These are the activations of a small neural network, seen along a few directions. Each row is one input.
In each table, some parts of the input vary, and every possible input appears once, in random order.
Descriptions start from the smaller parts, as in this example, which fits no table here: one of 2 separate values, together with either a single point or one of 11 places along a line or (one of 5 places around a ring, together with one of 6 places along a line).
Shared parts are said once, and a part with two or three values counts as separate values.

Other details of the inputs vary at random and push rows far along three fixed directions, the same in every table; ignore that.

A family of inputs:
x1: [-5.31 -3.11  0.34 -1.18 -5.75  0.29 -0.56 -5.53 -4.12 -9.17 -1.66]
x2: [-0.88 -2.45  0.36 -0.63 -4.68 -1.41  3.20 -3.71  3.50 -4.25 -0.92]
x3: [ 1.77  0.16 -0.51 -1.68  0.21  1.25 -1.74  1.44  0.51  4.48 -1.31]
x4: [-2.29  0.53  1.19  1.13  0.98 -0.62 -0.88  0.20 -4.46 -1.84  0.13]
x5: [-2.69 -2.15 -0.43  0.70 -1.09  0.64  6.11 -2.53  1.63 -5.42  1.55]
x6: [-0.70 -2.63 -0.14 -2.08 -6.55  2.04  2.31 -3.86  5.54 -0.82 -2.69]
x7: [ 0.34  3.75  1.46 -1.58  6.79 -2.32 -4.30  2.70 -6.26  3.69  1.02]
x8: [ 7.34 -0.15 -3.36 -1.53 -1.32  4.09 -1.23  0.84  4.47  7.35  0.55]
x9: [ 1.94  0.85  0.89 -2.62 -1.74  2.17 -4.03  0.67 -2.28  3.03 -0.99]
x10: [-3.49 -0.83  1.30  0.19  7.99 -4.07  4.43 -0.72 -1.32 -1.32  2.82]
x11: [ 3.32  0.07  0.23 -1.18 -1.80  0.35 -1.11  0.89  0.12  2.70 -1.03]
x12: [ 0.68  0.16 -0.61 -0.24 -3.44  2.52 -3.13  0.26 -2.63  1.37 -0.68]
x13: [ 0.20 -1.05 -0.41  0.60 -2.13 -1.62  3.73 -1.76  4.04 -1.07 -1.60]
x14: [ 2.54  0.32 -1.03 -1.62  0.18  1.54 -1.06  1.93  1.50  5.79 -1.64]
x15: [ 0.67  0.58  0.31 -2.23  1.93  0.18 -7.36  1.48 -8.99 -1.50 -0.72]
x16: [-4.06 -2.53 -0.29 -0.36  0.59  0.08  0.20 -3.00 -5.66 -6.62  1.51]
x17: [-3.12  0.56  2.14  2.10  2.66 -3.04  4.36  1.26  0.26 -3.17  1.24]
x18: [-1.14  1.12  0.61  3.09  3.90 -2.45  2.24  1.04  4.87  0.61  1.60]
x19: [ 3.02 -0.33 -1.78  1.66 -2.41  2.83  0.64  0.70  7.95  3.77 -1.28]
x20: [-1.70  1.55  0.58  3.60  5.11 -3.49  5.07  3.47  3.20  1.11  1.85]
x21: [ 1.56 -1.99 -1.23 -2.98 -7.39  1.79 -0.81 -3.78  1.08 -3.27 -2.47]
x22: [-3.65  1.72  0.62  5.18  6.92 -4.74  5.12  0.75  3.04  0.84  1.67]
x23: [ 1.09 -0.50 -0.84  0.15  2.61  1.40 -1.79 -0.28 -2.01 -0.72  1.33]
x24: [ 1.45  0.97  0.46  1.42  1.28  0.32 -1.81  1.30  0.10  1.71 -0.12]
x25: [ 0.85  1.42 -1.14 -0.46 -0.74  0.91 -1.82  1.68 -0.86  0.91  0.71]
x26: [ 1.08  2.41 -0.47  0.80  1.73  0.13  0.17  2.44  0.81  1.79  0.75]
x27: [ 1.08  1.14  0.32 -0.17 -1.55  1.10 -1.43  2.43 -2.33  0.83  0.60]
x28: [ 2.06 -0.72  0.28  0.70 -3.33 -0.10  2.46 -0.49  5.73  1.92 -0.54]
x29: [-2.24  1.35 -0.27  0.39  1.66 -0.20 -1.42  0.18 -0.80 -0.56  0.78]
x30: [ 0.26 -0.22  1.39 -1.18 -0.61  0.43 -5.55  0.01 -6.62 -2.15 -0.44]
Each input here is: one of 5 separate values, together with either a single point or one of 5 places along a line.
Changing only the choice among 5 separate values turns x4 into x7. The same change can be made to x29. Which row results?
Answer: x6
List by row number the other rows that have the choice among 5 separate values in common with x23.
Answer: x15, x18, x19, x24, x30
List by row number the other rows that have the choice among 5 separate values in common with x2.
Answer: x8, x11, x13, x21, x28
Change only the place on the line of 5 in x26. List by row number the other rows that result.
Answer: x17, x20, x25, x27
